A small network was shown many inputs. Here are its activations along a few directions, one row for each input.
In each table, some parts of the input vary, and every possible input appears once, in random order.
Descriptions start from the smaller parts, as in this example, which fits no table here: line(6) and (point or (values(2) and ring(5)) or line(11)).
Shared parts are said once, and a part with two or three values counts as separate values.
In the rows, 128 means zero.

Other details of the inputs shift rows strongly along two fixed directions, in all tables alike. That doesn't count.

Table:
r1: [125 142 128 109 125 105 132 127 130 141 102  75 148 186]
r2: [119 180 127 161 154  48 116  92 169  75 152  96 126 171]
r3: [122 145 127 108 115  99 147 121 127 121 110 115 162 154]
r4: [118 125 157 117 101 184 106 152 109 193  78 148 134 116]
r5: [121 118 154 120  90 193 121 148 117 185  82 135 131 119]
r6: [159  60  88 126 170 181 123 129 126  97 203 178  69  32]
r7: [128 142 132 101 115  88 152 143 132 121 101  95 156 178]
r8: [119 166 119 102 141  56 135 110 124 113 115 107 179 173]
r9: [157  96  37 149 210  67 125  49 110  56 239 105 124 111]
r10: [120 127 138 110 119 172 135 141 131 143 129 149 114 107]
r11: [124 171 142 163 125  44 129 111 159  91 111  97 153 176]
r12: [125 133 170 178  96 156 101 144 146 155  82 129 114 122]
r13: [148  82  92 124 177 174 105 116 119 110 198 199  87  23]
r14: [108 132 153 121  99 173 145 162 118 158 115 138 104 142]
r15: [127 102 154 131  83 181 148 175 102 159 103 154 119 111]
Each input here is: values(3) and (point or line(4)).
- Changing only the values(3) part turns r10 into r3. The same change can be made to r2. Which row results? => r11
- Change only the values(3) part in r7. List by row number the other rows that result. => r1, r6

Table:
r16: [127  79 155 112  86 235 132 187 106 182  96 158  91  93]
r17: [148  59  68 116 175 180 128 108 107 112 209 162  82  56]
r18: [125  93 149 107  95 241 125 174 101 206 101 156  94  97]
r19: [119 101 153  97  91 235 117 165 104 198  87 178 115  77]
r20: [ 96 193 172 140 102 104 109 125 151 147  75 100 148 185]
r21: [109 163 132 105 123 100 130 120 118 157  92  67 166 203]
r22: [151  88 104 180 170 163  84  91 134 102 195 174  84  34]
r23: [112 165 169 129  93  99 145 158 160 131  82 115 136 169]
r24: [149  86  98 188 174 164  86  95 131 104 197 163  76  40]
r25: [161  61  77 121 163 169 137 121 103  92 205 167  88  50]
r26: [102 177 164 136 105 107 148 146 153 118 112 114 122 179]
r27: [150  95 105 170 172 149  90 109 137  89 194 192  86  32]
r28: [128  93 161 107  84 229 113 174 106 186  78 174 118  72]
r29: [121 103 158  94  96 231 121 178 103 198  92 188 116  79]
r30: [158  64  83 111 164 153 134 126 112  88 202 179 101  35]
r31: [110 162 153  83 107 109 147 154 121 154  78 107 159 182]
r32: [118 161 150 135  99  87 123 119 122 152  68  88 186 188]
r33: [148 119  72 133 169  43 152  84 128  46 193 115 153 127]
r34: [111 173 173 128  99  97 136 152 157 140  66 114 143 177]
r35: [129  96 164 105  90 223 117 188 103 185  83 183 119  75]
r36: [107 158 128  82 116 121 163 135 116 147 119  95 140 194]
r37: [136  73 162 148  73 215 128 182 109 174  82 166 105  86]
r38: [153 138  64 159 202  20 117  50 155  46 209  75 129 154]
r39: [142 148  87 147 179  37 109  61 157  61 170 100 150 138]
r40: [115 163 161 130  98 104 155 151 158 119  97 111 133 174]
r41: [133 150  77 155 192  40 133  67 150  36 219  99 110 151]
r42: [121 103 161  90  95 227 136 186 105 197  91 187 106  81]
r43: [112 176 150 149 116  86 119 115 151 143  84  71 153 197]
r44: [ 98 179 172 132 100 102 138 153 155 129  97 117 125 174]
r45: [117 158 140 143 107  84 125 117 121 151  74  76 179 194]
r46: [110 181 144 150 127  84 120 113 149 127 120  76 126 201]
r47: [119 154 127 101 125  97 138 124 119 146 111  69 153 203]
r48: [145  78 100 175 166 164 107 111 138  87 204 167  58  50]
r49: [100 174 136  87 120 110 132 113 119 171  90  83 170 202]
r50: [165  81  99 165 169 144  96 112 140  87 182 188  97  27]
r51: [118 163 151 136 107  96 149 138 152 115 104  95 128 185]
r52: [118 154 160 121  92  95 142 150 125 148  63 119 169 171]
r53: [118 160 158 127  93  94 129 144 122 152  60 114 181 174]
r54: [161  62  79 130 173 168 104  98 104 112 191 167 110  36]
r55: [140 124  66  96 183  61 157  88 125  54 208 106 144 135]
r56: [118 120 190 151  87 212 114 188 139 171  84 193  81  75]
r57: [151  68  67 129 181 179 109  95 101 128 201 159  97  45]
r58: [148 131  69 155 195  32 127  61 158  38 207  85 122 147]
r59: [129 133  68  83 184  66 152  87 125  77 204 117 143 132]
r60: [104 159 139  76 108 130 169 148 121 150 113 110 145 181]
r61: [158 119  55 151 193  18 124  51 124  55 201  81 156 150]
r62: [118 148 157 120  84  98 152 157 128 139  77 119 163 163]
r63: [137  87 168 145  70 212 108 171 108 182  63 182 132  63]
r64: [124 147 142 128  97  94 155 139 120 125  97  98 154 180]
r65: [112 179 162 142 107  91 117 118 153 145  75  82 160 190]
- What is each input in this table made of? => line(5) and ring(10)
- Changing only the line(5) part turns r41 into r36. The same change can be made to r46. Which row results? => r18
- Changing only the line(5) part turns r53 into r50. The same change can be made to r45. Which row results? => r43
- Change only the line(5) part in r55. List by row number the other rows that result. => r26, r33, r40, r60
- Change only the line(5) part in r30. List by row number the other rows that result. => r23, r44, r59, r62

Table:
r66: [162 104  45  93 191  96 152  67 120  75 224 124 130  89]
r67: [108 208 151 140 141  47 116 110 171 101 113  98 160 182]
r68: [152  89  60  95 187 136 140 101 121  95 189 138 125 102]
r69: [121 111 192 162  44 176 133 200 141 168  49 169 109 122]
r70: [140  78 137 179 139 221  88 132 135 133 160 204  42  20]
r71: [117 148 132  58 115 101 141 132 130 158  96  80 155 196]
r72: [111 131 188 168  64 209 123 196 134 194  64 131  83 134]
r73: [146  95 142 173 135 213  86 131 141 129 151 217  59  20]
r74: [158 123  84 163 195  51 105  79 166  35 215 151 129  72]
r75: [ 96 168 126  78 111 106 171 139 112 154 110  98 166 195]
r76: [150  92  46  82 204  99 116  85 117  58 214 107 124  97]
r77: [139  44 111 105 131 230 144 156  96 163 155 208  90  22]
r78: [116 117 171 146  53 202  96 141  93 209  33 137 175 117]
r79: [104 171 114  73 134  70 157 122  94 120 143  93 171 216]
r80: [133 150 134 131 132  85  94 108 108 185  59  80 192 180]
r81: [150 105  97 165 169  81 122 105 145  47 173 157 110  58]
r82: [132 161 159 160  91 102 141 140 146 128  97  77 133 198]
r83: [104 173 114  73 138  68 168 116  95 125 135  88 167 207]
r84: [ 90 181 145 154 133  73 126 103 160 117 132  61 135 207]
r85: [129 111 211 161  52 196 141 196 136 165  47 142 107 125]
- What is each input in this table made of? => values(2) or line(8) or ring(10)
- Which other rows belong to the same alternative as r80? List them by row number. => r78

Table:
r86: [112 184 145 129 133  81 118 113 157 111 111 106 142 173]
r87: [103 199 131 143 140  50 128  89 160 109 128  68 149 213]
r88: [132 111 165  99  78 186 153 186 111 174  78 137 132 136]
r89: [143 108  50 113 203  96 131  60 122  77 227 124 123 110]
r90: [131 111 154 161  95 157 126 158 141 133  96 133 103 122]
r91: [106 189 114  71 148  58 141 101 133 116 124  78 172 206]
r92: [122 103 132 111 101 178 143 153 102 160 117 128 112 126]
r93: [147  94  66 103 197 127 118  91 119  97 210 148 104  73]
r94: [166  80  81 181 180 103  73  58 122  93 175 144 131  49]
r95: [136 109 139 116  95 178 103 145  91 204  65 128 170 115]
r96: [122 165 149 144 110  68 143 132 157 109  98  80 149 187]
r97: [118 125 190 159  77 216 116 182 129 187  77 152  87 117]
r98: [110 176 107  95 153  58 151  98 119 120 143  55 161 222]
r99: [118 121 177 150 100 203 106 173 145 178  87 168  87  87]
r100: [126 116 187 155  75 203 120 187 128 159  80 189 107  79]
r101: [155  76  99 181 153 155 109 110 129  87 194 160  75  53]
r102: [114 139 131  97 119 127 149 139 109 133 117 140 150 138]
r103: [151  85 109 164 160 149 101 122 141  83 185 194  96  32]
r104: [154  71  64 121 174 125 140 102 113  80 199 135 113  86]
r105: [128 123 131  99 108 131 156 147 113 143 112 136 142 138]
r106: [116 167 149 147 107  63 147 130 149 116  96 105 152 182]
r107: [107 166 146  77 111 105 144 140 126 146  99 110 160 172]
- Changing only one part turns r97 into r98. The same change can be made to r90. Which row results? => r104
- What is each input in this table made of? => values(2) and (point or ring(10))
